These are the activations of a small neural network, seen along a few directions. Each row is one input.
In each table, some parts of the input vary, and every possible input appears once, in random order.
A made-up example of a description, with smaller parts first: one of 6 places along a line, together with either a single point or one of 9 places along a line or (one of 2 separate values, together with one of 8 places around a ring).
Shared parts are said once, and a part with two or three values counts as separate values.

A family of inputs:
row 1: -0.024	2.399	4.379	-1.712	-1.378	-0.713	-1.277	2.950	-1.839	2.620	-0.486	5.028	-3.894	3.871
row 2: -0.850	-0.361	3.615	-2.397	-2.207	0.826	1.469	3.169	-0.054	5.389	0.544	2.160	-2.400	0.748
row 3: -0.465	0.659	-2.259	5.065	0.112	1.983	-0.348	0.259	3.113	-2.583	0.841	-0.681	6.666	-1.671
row 4: 0.089	0.993	3.874	-2.045	-1.146	-0.478	-0.937	3.411	-1.039	4.054	0.389	4.137	-3.300	2.525
row 5: 0.030	-0.432	-4.203	2.098	1.767	2.433	-0.144	-1.691	2.720	-5.524	0.534	-2.052	4.215	-2.970
row 6: 0.370	-1.036	-3.094	3.579	1.189	-1.604	-0.224	-2.703	0.370	-3.194	-0.745	-4.387	5.545	-2.338
row 7: 1.086	-0.739	1.571	-2.640	-0.841	-2.356	-0.013	-0.198	-3.293	4.451	-0.680	0.436	-4.224	0.507
row 8: -0.074	-0.452	-3.881	1.952	2.039	2.483	-0.322	-2.367	2.789	-5.084	1.442	-2.572	4.553	-2.286
row 9: -0.568	-1.132	1.396	-1.887	-2.574	-1.348	1.915	-0.209	-0.961	5.625	-1.142	-2.279	-5.563	0.274
row 10: -1.770	0.118	3.469	-1.524	-3.280	0.828	1.872	3.292	1.889	5.954	-0.173	0.770	-4.165	1.403
row 11: 0.482	-0.565	-4.149	4.306	0.741	-0.305	-0.703	-3.066	0.025	-2.755	-0.405	-4.106	5.057	-2.886
row 12: -0.566	3.280	4.296	-1.631	-1.015	-0.793	-1.493	2.851	-2.287	2.178	-1.024	5.193	-3.900	4.797
row 13: 0.075	1.687	2.215	-4.022	0.714	-0.206	-0.861	0.429	-2.680	-0.600	-0.872	4.138	-6.501	3.860
row 14: 0.625	2.040	2.014	-2.217	-0.305	-3.412	-1.291	-0.468	-5.393	1.826	-1.848	2.175	-5.328	3.728
row 15: 0.645	-0.909	1.772	-4.711	0.123	0.773	0.642	1.092	-0.816	1.945	0.298	2.344	-5.249	0.596
row 16: -0.263	0.389	3.735	-2.016	-1.644	0.096	-0.075	2.950	-0.325	4.685	0.387	3.651	-2.696	1.481
row 17: -1.153	-1.159	1.658	-3.915	-1.438	1.689	2.423	1.263	1.429	3.212	-0.105	-0.612	-6.783	0.373
row 18: 1.090	0.033	1.816	-2.471	-0.195	-2.941	-0.827	-0.110	-3.891	3.821	-0.665	1.082	-4.746	1.104
row 19: -0.366	-1.341	-3.145	1.715	1.992	1.357	0.258	-1.836	3.039	-6.089	0.506	-2.300	4.721	-2.510
row 20: -0.213	-1.544	1.604	-4.774	-0.329	1.444	2.160	1.011	-0.502	2.680	0.621	1.132	-4.807	-0.358
row 21: -0.528	-0.003	-1.051	4.520	0.404	0.875	0.041	0.296	3.521	-3.014	0.439	-0.901	7.318	-1.276
row 22: 0.556	-0.444	-3.994	3.779	0.738	-0.403	-0.586	-3.607	0.106	-2.515	0.283	-4.470	5.448	-2.149
row 23: 0.934	1.042	2.285	-4.361	0.468	-0.201	-0.496	1.117	-2.444	-0.113	-0.355	3.940	-6.390	3.035
row 24: -0.439	0.879	-1.835	4.789	0.428	2.017	-0.455	-0.318	3.239	-2.152	1.484	-1.149	7.128	-1.257
row 25: 1.235	1.286	2.036	-2.538	-0.596	-3.605	-1.176	-0.031	-5.008	2.319	-1.266	2.055	-5.388	2.898
row 26: 0.883	-0.110	2.075	-4.636	0.708	0.259	-0.110	1.292	-1.434	1.299	0.210	2.973	-5.803	1.339
row 27: -0.182	-1.265	-4.047	2.134	1.923	1.612	0.040	-1.147	2.773	-5.811	0.025	-1.863	4.337	-2.686
row 28: -0.585	0.484	-1.502	4.179	0.412	0.907	-0.024	-0.023	3.449	-2.731	1.451	-1.171	7.432	-0.891
row 29: 0.351	-0.384	-3.134	3.432	1.268	-1.278	-0.373	-3.420	0.401	-2.965	0.069	-4.672	5.713	-2.210
row 30: -0.251	-0.711	-3.393	1.501	2.105	1.431	0.089	-2.223	2.905	-5.847	1.549	-2.558	4.831	-2.142
row 31: 0.237	-1.279	-3.883	4.208	0.765	-1.156	-0.442	-2.474	-0.051	-3.323	-0.893	-3.923	5.175	-2.690
row 32: -0.525	-0.046	-1.760	4.987	0.264	1.296	-0.267	0.922	3.139	-2.932	0.078	-0.642	6.877	-1.578
row 33: 0.133	-1.376	1.523	-2.748	-1.211	-1.506	1.535	-0.413	-2.892	5.177	-0.489	-0.877	-3.880	-0.641
- What is each input in this table made of? => one of 3 separate values, together with either one of 5 places around a ring or one of 6 places along a line
- The inputs of row 3 and row 11 match in every part but the choice among 3 separate values. If row 24 is changed in the same way as row 3 into row 11, which row does it become? => row 22
- Which other rows does row 32 become when the choice among 3 separate values takes its other values? List them by row number. => row 27, row 31
- Which other rows does row 30 become when the place on the ring of 5 takes its other values? List them by row number. => row 5, row 8, row 19, row 27
- Which other rows does row 25 become when the place on the line of 6 takes its other values? List them by row number. => row 7, row 9, row 14, row 18, row 33

A family of inputs:
row 34: 0.867	2.249	2.906	-0.540	0.808	0.311	-2.427	3.349	-0.115	-1.155	0.278	6.428	0.507	2.996
row 35: -0.739	-0.097	2.987	2.233	-2.179	0.296	0.137	4.105	2.149	3.840	0.739	2.709	3.416	0.641
row 36: -0.613	-3.019	1.096	-5.571	-1.055	0.987	2.680	-0.094	-0.435	3.246	-0.083	-1.809	-7.049	-1.341
row 37: 1.051	-1.468	-2.992	2.717	0.361	-2.669	-0.030	-3.654	-2.400	0.785	-0.606	-4.544	3.851	-3.095
row 38: -0.517	0.659	0.264	3.157	-1.419	-0.654	0.545	0.055	1.303	2.326	-0.527	-1.497	2.771	-0.103
row 39: -0.982	-1.459	-2.242	0.010	0.634	1.712	1.551	-1.193	2.842	-3.179	0.605	-2.770	0.196	-1.549
row 40: -1.325	-0.666	-0.925	-0.402	0.078	2.983	1.669	0.630	3.237	-2.033	0.981	-1.059	0.681	-0.945
row 41: 1.212	-2.911	-4.019	-0.605	2.467	0.898	0.573	-3.066	0.265	-3.167	0.564	-4.097	1.368	-4.321
row 42: 2.610	-0.155	-2.973	0.126	3.342	-2.906	-2.268	-4.120	-4.595	-4.539	-0.937	-0.605	0.604	-0.080
row 43: 0.047	2.693	0.121	0.241	1.153	-0.867	-1.610	-0.261	-1.411	-3.307	-0.784	2.417	-0.173	2.851
row 44: -1.081	0.711	0.783	3.014	-2.001	-0.247	0.150	2.077	1.775	3.069	-0.011	0.574	2.456	0.271
row 45: 0.279	-1.457	1.891	-1.798	-2.713	-2.320	1.681	-0.170	-2.967	7.682	-0.906	-2.272	-5.019	-0.608
row 46: 0.235	3.424	1.470	0.191	0.587	0.267	-2.099	0.922	-0.940	-2.263	-0.076	4.194	-0.043	2.792
row 47: 0.424	1.899	-1.040	0.794	1.409	-1.843	-2.130	-1.779	-2.057	-4.424	-1.044	0.659	-0.574	1.832
row 48: 1.497	0.274	2.155	-4.955	0.199	-2.467	-1.097	-0.815	-5.105	2.464	-1.472	1.435	-8.074	2.434
row 49: -0.139	0.286	-1.122	3.523	-1.165	-1.096	0.257	-1.880	0.186	1.475	-0.236	-3.484	2.712	-0.578
row 50: -1.657	-0.375	0.030	-0.741	-0.447	3.451	1.298	1.981	3.974	-1.084	1.025	0.750	0.866	-0.806
row 51: -1.168	-0.588	1.610	-1.395	-0.058	4.165	1.119	3.913	4.296	0.264	2.491	2.972	1.504	-0.390
- What is each input in this table made of? => one of 3 separate values, together with either a single point or one of 5 places along a line
- The inputs of row 42 and row 37 match in every part but the choice among 3 separate values. If row 48 is changed in the same way as row 42 into row 37, which row does it become? => row 45
- Which other rows does row 49 become when the choice among 3 separate values takes its other values? List them by row number. => row 39, row 47

A family of inputs:
row 52: 1.496	-0.449	-2.870	0.753	2.318	-1.687	-1.397	-4.251	-2.940	-3.340	-0.725	-2.820	1.166	-1.885
row 53: 0.633	1.107	-0.932	2.877	1.605	-0.099	-1.807	-0.493	1.049	-4.727	-0.565	0.948	3.974	0.385
row 54: -1.256	-0.329	-0.571	2.870	-0.176	2.589	1.177	1.658	4.254	-0.484	1.731	0.305	6.550	-1.760
row 55: 1.000	1.406	4.640	-4.409	-2.133	-2.764	0.086	2.521	-4.126	6.239	-0.587	3.811	-7.669	4.285
row 56: -0.158	-1.805	-2.243	1.480	0.455	0.213	0.163	-2.342	1.374	-1.347	0.290	-3.886	1.939	-2.039
row 57: -0.546	0.966	-0.820	3.295	-0.160	2.956	-0.594	1.274	3.538	-1.649	1.832	0.495	4.871	-1.547
row 58: -0.452	1.737	-1.485	2.543	0.906	1.126	-0.398	-0.670	2.162	-3.641	0.799	0.076	4.359	-0.139
row 59: -1.428	-0.804	-0.944	2.777	-0.137	2.097	0.800	0.353	4.246	-0.530	0.739	-1.195	4.865	-1.698
row 60: 0.404	-0.621	-2.345	1.196	2.080	-1.984	-1.328	-3.029	-1.883	-4.034	-1.136	-1.909	2.254	-0.944
row 61: 0.703	-2.293	-2.945	0.700	0.539	-0.347	0.743	-2.755	-0.457	-0.940	0.633	-4.589	1.837	-2.891
row 62: 0.564	-2.895	-2.727	0.767	0.065	0.159	2.104	-2.793	-0.086	0.175	0.210	-4.917	2.396	-3.845
row 63: 1.384	1.430	4.285	-6.444	-0.213	-1.626	-0.830	2.611	-4.759	2.831	-1.737	5.906	-9.679	4.288
row 64: -0.838	0.181	-1.254	2.558	-0.128	1.724	0.129	0.800	2.908	-2.289	0.755	-1.020	4.570	-1.294
row 65: 0.549	1.726	4.904	-4.082	-1.262	-3.538	-1.314	2.284	-5.610	4.766	-1.765	4.796	-8.022	4.360
row 66: -0.639	0.549	5.234	-4.250	-2.373	-1.367	0.439	2.962	-2.869	7.512	-0.348	2.538	-7.423	3.071
row 67: -1.066	-1.331	-2.189	2.565	-0.988	1.544	1.417	0.135	2.736	-0.663	-0.325	-2.607	3.869	-1.928
row 68: -0.070	-0.348	4.299	-6.819	-2.284	1.474	1.505	3.152	-1.380	7.031	-0.272	3.307	-8.554	2.469
row 69: -0.867	-0.253	4.900	-4.266	-3.594	-0.680	1.674	2.784	-2.598	8.792	-0.175	2.418	-7.130	2.623
row 70: 0.604	1.362	4.070	-6.627	-0.575	-1.061	-0.219	2.805	-2.612	4.077	-0.409	4.935	-9.350	3.804
row 71: -0.127	0.906	-2.163	2.633	0.975	-1.009	-1.153	-0.879	-0.463	-4.661	-1.347	-0.286	2.736	-0.233
row 72: 0.689	2.181	-0.999	3.663	1.716	1.249	-1.900	0.466	0.829	-4.198	0.354	2.400	4.701	-0.029
row 73: -0.124	0.065	5.003	-6.565	-1.845	0.346	1.201	3.565	-2.143	4.705	0.137	3.716	-8.982	3.114
row 74: -0.200	0.618	-2.490	2.956	0.285	0.093	-0.600	-0.755	1.474	-3.404	-0.037	-1.292	2.463	-0.404
row 75: 0.475	-0.618	-2.501	1.608	1.580	-1.244	-0.548	-3.080	0.834	-2.840	-0.108	-2.817	1.767	-1.198
row 76: 0.950	-1.437	-3.134	0.982	2.109	-1.634	-0.758	-4.108	-0.519	-1.974	0.525	-3.321	1.099	-2.096
row 77: -0.956	-0.180	-1.748	2.580	0.067	0.872	1.291	-0.056	2.448	-2.360	0.032	-2.325	3.287	-1.296
row 78: -0.047	1.420	-0.849	3.307	0.942	1.839	-1.208	0.223	2.463	-3.131	1.630	1.701	5.132	-0.541
row 79: -0.674	-2.291	-2.125	1.352	0.227	0.758	1.324	-2.381	2.131	0.084	-0.133	-4.370	2.974	-2.630
- The inputs of row 67 and row 74 match in every part but one. If row 79 is changed in the same way as row 67 into row 74, which row does it become? => row 75
- What is each input in this table made of? => one of 4 places along a line, together with either one of 2 separate values or one of 5 places along a line
- Which other rows agree with row 63 in the place on the line of 4? List them by row number. => row 52, row 53, row 60, row 65, row 71, row 72

A family of inputs:
row 80: -0.692	-1.044	-4.077	5.486	1.313	0.914	-0.118	-1.831	3.403	-5.337	0.881	-2.794	7.927	-3.519
row 81: 0.494	-0.644	0.205	-2.329	0.016	0.406	0.171	0.347	-0.987	0.192	1.415	0.163	-2.142	0.032
row 82: -0.285	-0.047	1.317	-0.626	-1.020	-0.717	0.485	0.810	-0.068	2.981	-0.176	0.919	-0.459	1.161
row 83: -0.140	-1.205	-4.168	4.355	2.893	0.522	-0.812	-2.681	2.846	-4.416	0.896	-3.921	8.372	-3.817
row 84: -0.279	1.225	1.735	-0.600	-0.051	0.133	-0.193	1.344	0.074	-1.197	-0.104	2.027	-1.621	2.179
row 85: -0.502	0.570	0.335	-0.857	-1.393	-1.070	-0.028	-0.416	-1.391	2.303	-0.999	-1.210	-1.581	0.376
row 86: -0.777	-1.115	0.362	-1.715	-0.180	0.894	0.590	0.326	0.057	0.048	-0.248	1.688	-1.654	0.570
row 87: -0.584	0.108	1.190	-1.758	0.031	1.646	-0.480	0.505	1.224	0.529	0.943	1.838	-1.594	1.053
row 88: -0.272	-0.669	-5.767	5.167	1.904	1.035	-0.313	-3.120	2.081	-4.894	-0.011	-4.454	7.300	-3.416
row 89: 0.405	0.021	1.606	-0.725	-0.613	-0.908	0.070	0.334	-1.212	2.912	0.862	-0.526	-1.151	0.275
row 90: 1.132	1.257	0.344	-0.119	-0.365	-1.465	0.206	-1.276	-2.198	0.910	-1.074	0.428	-1.851	1.107
row 91: -0.085	-0.054	0.467	-1.080	0.775	-0.657	-0.436	0.826	-2.181	-0.907	-0.214	0.864	-1.908	0.854
row 92: -0.150	-0.324	-1.303	-1.565	0.326	0.641	0.273	-0.439	-1.137	0.223	-0.100	-0.170	-2.894	0.169
row 93: -0.077	1.397	2.131	-0.281	-1.796	-0.339	0.292	2.020	0.656	2.151	0.264	0.396	-0.901	1.318
row 94: 0.277	0.151	0.487	-1.591	0.600	-0.846	-0.832	1.471	-0.439	-0.492	-0.399	2.046	-1.259	1.419
row 95: 0.298	1.231	2.020	-0.025	-0.891	0.243	-1.151	0.497	-0.815	1.248	-0.223	2.458	-0.526	1.892
row 96: -0.612	0.734	-0.429	-1.426	0.449	-1.074	-0.869	-0.537	-1.843	-0.718	-0.339	0.455	-2.458	0.870
row 97: -0.069	-0.662	2.370	-0.201	-1.156	1.310	0.185	1.502	1.360	1.434	0.137	0.576	-2.240	0.052
row 98: 0.541	0.522	1.034	-0.124	0.107	-0.953	0.361	-0.417	-2.751	1.232	-0.612	1.267	-0.995	0.840
row 99: 0.840	0.588	1.295	-0.284	-0.971	-0.561	-0.456	0.321	-1.669	1.291	-0.213	2.263	-0.694	1.018
row 100: -0.179	0.006	-3.926	5.117	2.137	2.074	-0.615	-1.089	4.341	-4.385	0.795	-2.621	8.724	-2.465
row 101: 0.010	-0.977	1.578	-1.577	-1.661	0.499	1.194	0.858	0.474	1.383	-0.969	0.355	-1.470	-0.438
row 102: -0.036	-0.190	-0.250	-1.436	-0.198	-1.013	0.835	0.339	0.065	1.711	-0.747	-1.330	-3.015	-1.203
row 103: 0.743	-0.877	1.445	-1.806	-0.256	-0.714	1.643	0.308	0.112	1.800	0.234	-0.717	-1.911	-0.329
- What is each input in this table made of? => one of 4 places along a line, together with either a single point or one of 5 places around a ring
- The inputs of row 89 and row 93 match in every part but the place on the line of 4. If row 81 is changed in the same way as row 89 into row 93, which row does it become? => row 87
- Which other rows agree with row 102 in the place on the line of 4? List them by row number. => row 85, row 88, row 90, row 92, row 96
- Which other rows does row 97 become when the place on the line of 4 takes its other values? List them by row number. => row 101, row 102, row 103
- Which other rows does row 96 become when the place on the line of 4 takes its other values? List them by row number. => row 84, row 91, row 94

A family of inputs:
row 104: 0.617	0.476	0.314	-0.723	0.333	-1.311	-0.796	-1.304	-2.120	0.770	-0.470	0.089	-1.895	0.515
row 105: -0.133	0.844	1.161	-0.791	-0.134	0.622	-0.253	1.791	0.107	-0.210	0.125	2.378	-0.848	1.405
row 106: -0.125	1.240	1.800	-0.028	-0.456	-0.023	-0.463	1.328	-0.302	0.978	0.312	2.120	-0.069	1.322
row 107: 0.245	-0.320	0.317	-0.454	-0.611	-1.473	0.062	-0.705	-1.698	1.626	-0.640	-0.828	-1.848	0.244
row 108: -0.378	-0.099	-3.325	4.666	1.130	1.582	-0.259	-0.840	3.821	-4.496	0.906	-2.479	7.844	-2.236
row 109: 0.238	-0.945	-0.098	-2.057	0.181	-0.429	0.400	-0.804	-0.956	0.318	-0.190	-0.205	-2.701	0.049
row 110: -0.562	-0.122	1.493	-0.552	-0.929	0.839	0.598	1.672	1.205	1.897	0.112	1.151	-0.713	0.211
row 111: 0.024	-0.890	0.351	-1.341	-0.254	-0.610	0.663	-0.582	-1.106	1.539	-0.844	-0.834	-2.126	-0.532
row 112: 0.227	-0.828	-4.555	3.774	1.723	0.212	-0.117	-3.148	1.388	-4.762	0.244	-4.356	6.128	-2.969
row 113: -0.562	0.163	1.288	-1.214	-0.320	1.095	0.609	1.590	1.247	0.496	0.442	1.529	-0.833	0.774
row 114: -0.341	0.449	1.467	0.369	-1.303	0.152	0.139	1.704	0.325	2.048	0.323	1.230	-0.181	0.695
row 115: 0.751	0.033	-0.212	-1.650	0.641	-0.656	-0.583	-0.702	-1.911	-0.202	-0.320	0.206	-2.758	0.524
- The inputs of row 106 and row 104 match in every part but one. If row 114 is changed in the same way as row 106 into row 104, which row does it become? => row 107
- What is each input in this table made of? => one of 2 separate values, together with either a single point or one of 5 places around a ring
